A small network was trained on made-up records. Each row is its average activation on records with the value named, seen along a few directions.
Values that are neighbours, or in one group, have similar rows; names and order tell nothing.
(in the rows, 500 means zero)
Strong random noise was added to every row along 10 fixed directions; ignore it. To show where, here is one row again and again, with new noise each time:
[469 350 541 449 441 373 467 438 527 569 552 365 467 548 569 394 462 552
 378 393]
[389 561 575 396 629 376 349 636 621 494 522 470 486 316 432 543 467 426
 604 474]
[375 868 491 521 438 588 516 396 466 565 356 538 532 256 561 811 572 426
 465 645]
[580 339 626 556 600 492 545 673 667 417 560 603 560 525 477 406 590 569
 409 450]
[650 403 469 485 419 418 376 474 490 436 525 484 530 556 363 314 618 574
 529 681]
[477 518 447 572 530 456 509 537 466 546 449 326 430 594 540 565 587 266
 539 464]
[533 495 312 469 611 523 526 559 497 608 386 374 437 426 455 452 483 418
 545 603]
[472 487 558 483 653 498 364 465 482 446 606 508 516 469 366 462 365 474
 735 492]
[443 529 610 564 593 493 404 559 588 446 534 491 519 446 439 542 561 453
 513 471]
[560 554 521 571 617 494 531 421 585 379 551 466 499 616 347 576 414 438
 645 661]
[454 519 498 493 491 548 348 460 706 513 617 241 336 496 416 496 507 559
 343 382]
[360 612 563 626 569 652 538 287 350 578 444 559 595 379 569 629 406 506
 504 490]


Values of DEGEG:
lomuk: [554 468 489 485 553 660 533 680 506 495 481 657 519 413 501 440 567 589
 486 438]
popo: [418 551 638 471 448 454 513 497 548 460 522 609 555 440 560 585 519 532
 421 444]
tagi: [563 475 521 313 379 435 498 601 376 518 597 618 474 508 629 469 517 469
 669 370]
zivi: [619 589 336 244 359 591 673 607 437 603 573 590 318 484 699 551 332 565
 574 316]
bod: [523 423 663 482 450 409 502 443 417 355 633 702 630 612 490 467 415 587
 611 485]
vesoz: [550 398 623 670 568 657 698 625 539 478 496 692 614 562 650 528 621 484
 352 314]
vitom: [521 487 492 606 497 486 492 560 549 396 508 461 508 666 432 527 649 344
 497 510]
lila: [663 604 397 407 229 520 400 396 460 434 558 462 424 579 423 455 604 648
 497 670]
zive: [525 561 451 551 545 540 551 494 596 435 486 429 380 581 394 554 400 537
 476 566]
mutug: [453 376 427 376 339 283 290 626 424 558 425 447 510 438 493 289 593 551
 432 487]
buze: [621 621 418 485 424 607 610 449 519 496 483 572 504 482 512 589 553 541
 488 629]
subug: [450 675 485 296 299 437 472 502 641 464 562 511 425 428 506 643 471 580
 411 469]
pefez: [398 541 514 477 487 443 268 297 557 467 518 400 547 427 341 454 425 563
 498 597]
vade: [457 408 669 545 521 590 466 391 679 433 670 480 484 529 449 453 400 738
 307 355]
zarun: [493 495 541 443 675 562 571 480 616 493 533 611 532 348 448 491 313 660
 544 581]
gobod: [409 609 602 493 392 349 350 604 382 422 459 654 582 459 519 571 621 413
 628 514]
The values of DEGEG form a 4 by 4 grid.
What is the length, in steps, of the shortest route from gobod to pefez?
> 4
Which values are neighbours of vade? Give them in the order they are listed.
> lomuk, popo, tagi, buze
Which values are neighbours of subug? Give them in the order they are listed.
> bod, vitom, mutug
Which values are neighbours of zivi? Give them in the order they are listed.
> lila, zive
Each value of DEGEG is a pair of two hidden parts, and every pair occurs once (4 first parts, 4 second parts).
Changing only the second part turns gobod into zivi. bod has the same second part as gobod; what does that change turn bod into?
> lila
Changing only the second part turns vitom into tagi. pefez has the same second part as vitom; what does that change turn pefez into?
> zarun
